These are the activations of a small network on made-up records, seen along a few directions, one row for each record.
Records have a field called V. Each example row is followed by its value.
Other fields move the rows too, some of them a lot.
(in the rows, 500 means zero)
Strong random noise was added to every row along 2 fixed directions; ignore it. To show where, here is one row again and again, with new noise each time:
[722 502 424 549 650 557 540 538 449 642 479 419 382 580 468 662 378 583
 495 485]
[752 459 437 567 634 387 548 521 426 695 463 372 376 534 445 579 396 620
 470 503]
[657 592 399 508 683 912 521 573 495 526 509 523 403 672 512 831 348 505
 549 451]
[742 474 443 511 640 370 481 508 417 584 420 480 537 478 396 533 505 566
 513 546]

[484 505 499 471 513 469 468 469 513 476 422 504 589 457 413 437 538 482
 510 502]  v2
[611 466 450 570 609 489 550 553 480 538 539 467 475 517 548 582 532 502
 478 497]  v4
[351 439 519 493 459 426 511 525 540 392 570 550 578 464 562 413 611 397
 508 553]  v7
[618 396 491 549 495 193 479 484 453 519 500 468 553 450 541 393 589 512
 468 567]  v9
[508 536 451 489 562 686 491 515 516 406 509 548 531 544 583 593 512 414
 513 516]  v2
[565 438 468 577 514 458 562 505 499 603 546 372 340 578 625 528 424 520
 439 503]  v8
[652 504 457 534 610 486 478 520 453 567 446 467 504 534 464 559 449 538
 511 504]  v5
[493 500 510 508 484 415 478 480 516 522 443 466 538 466 428 425 501 524
 500 459]  v5
[543 521 459 507 514 662 510 498 511 514 527 479 421 592 573 634 408 517
 483 465]  v3
[329 489 581 545 334 485 566 489 549 611 548 385 282 552 538 444 351 576
 450 403]  v9
[308 519 584 513 392 601 552 539 566 526 592 494 379 557 547 498 435 470
 516 434]  v1
[360 600 498 399 472 752 414 464 522 323 438 630 612 499 443 528 516 428
 562 520]  v2
[615 417 463 612 575 406 596 556 483 617 590 386 398 540 617 562 473 544
 425 503]  v4
[580 444 462 650 496 534 637 534 519 711 615 275 149 660 684 637 279 587
 405 395]  v9
[512 571 506 436 504 570 403 438 487 500 354 533 562 500 334 484 482 512
 557 486]  v8
[628 473 502 538 568 420 538 552 481 676 484 434 384 551 428 530 434 563
 521 484]  v1
[476 527 480 472 532 647 492 492 511 484 494 537 515 535 496 606 505 464
 508 484]  v6
[399 383 506 605 455 470 699 561 549 668 696 306 199 600 719 543 360 544
 380 467]  v6
[473 456 527 485 537 423 537 561 499 490 545 545 554 471 524 461 569 461
 514 526]  v4
[617 551 465 506 608 614 474 536 469 562 429 500 475 568 434 604 413 541
 539 476]  v5
[478 540 477 475 531 667 467 492 535 424 468 548 552 536 439 573 505 430
 552 473]  v7
[707 483 490 469 599 313 402 479 411 508 372 566 668 435 315 454 599 511
 569 569]  v1
[459 480 547 483 500 438 525 525 512 620 446 466 432 523 432 440 461 523
 512 474]  v8
[693 494 457 499 617 524 485 512 446 597 443 480 488 568 446 608 434 565
 513 500]  v3
[375 437 536 529 447 457 557 519 548 457 574 471 487 503 571 420 530 438
 479 509]  v7
[652 489 481 487 523 382 471 448 450 627 395 431 463 500 388 484 426 610
 491 482]  v3
[462 437 539 416 419 187 419 423 452 367 441 605 729 315 436 281 690 444
 501 638]  v6

Here are new rows. What is V for each?
[584 576 461 445 557 702 467 459 491 539 424 511 474 556 407 641 408 513
 533 469]  v6
[369 608 557 372 459 733 429 502 552 443 441 639 586 534 400 524 500 472
 588 449]  v3
[593 439 472 502 575 435 471 545 475 356 553 620 660 485 585 514 674 377
 540 590]  v1
[571 431 477 517 518 339 482 479 476 497 481 473 536 484 544 430 562 476
 479 564]  v8
[570 528 443 536 539 643 522 505 503 520 537 458 409 564 553 633 418 521
 485 480]  v4
[449 482 520 496 520 639 511 545 543 435 535 573 544 577 597 562 552 379
 512 499]  v8
[313 500 574 489 357 455 520 458 543 561 486 431 392 497 480 386 426 526
 475 444]  v8
[507 578 494 440 512 594 413 449 487 455 359 552 580 474 363 479 511 503
 540 512]  v2
[294 552 531 521 477 857 595 589 595 533 613 487 291 662 598 661 351 442
 520 414]  v7
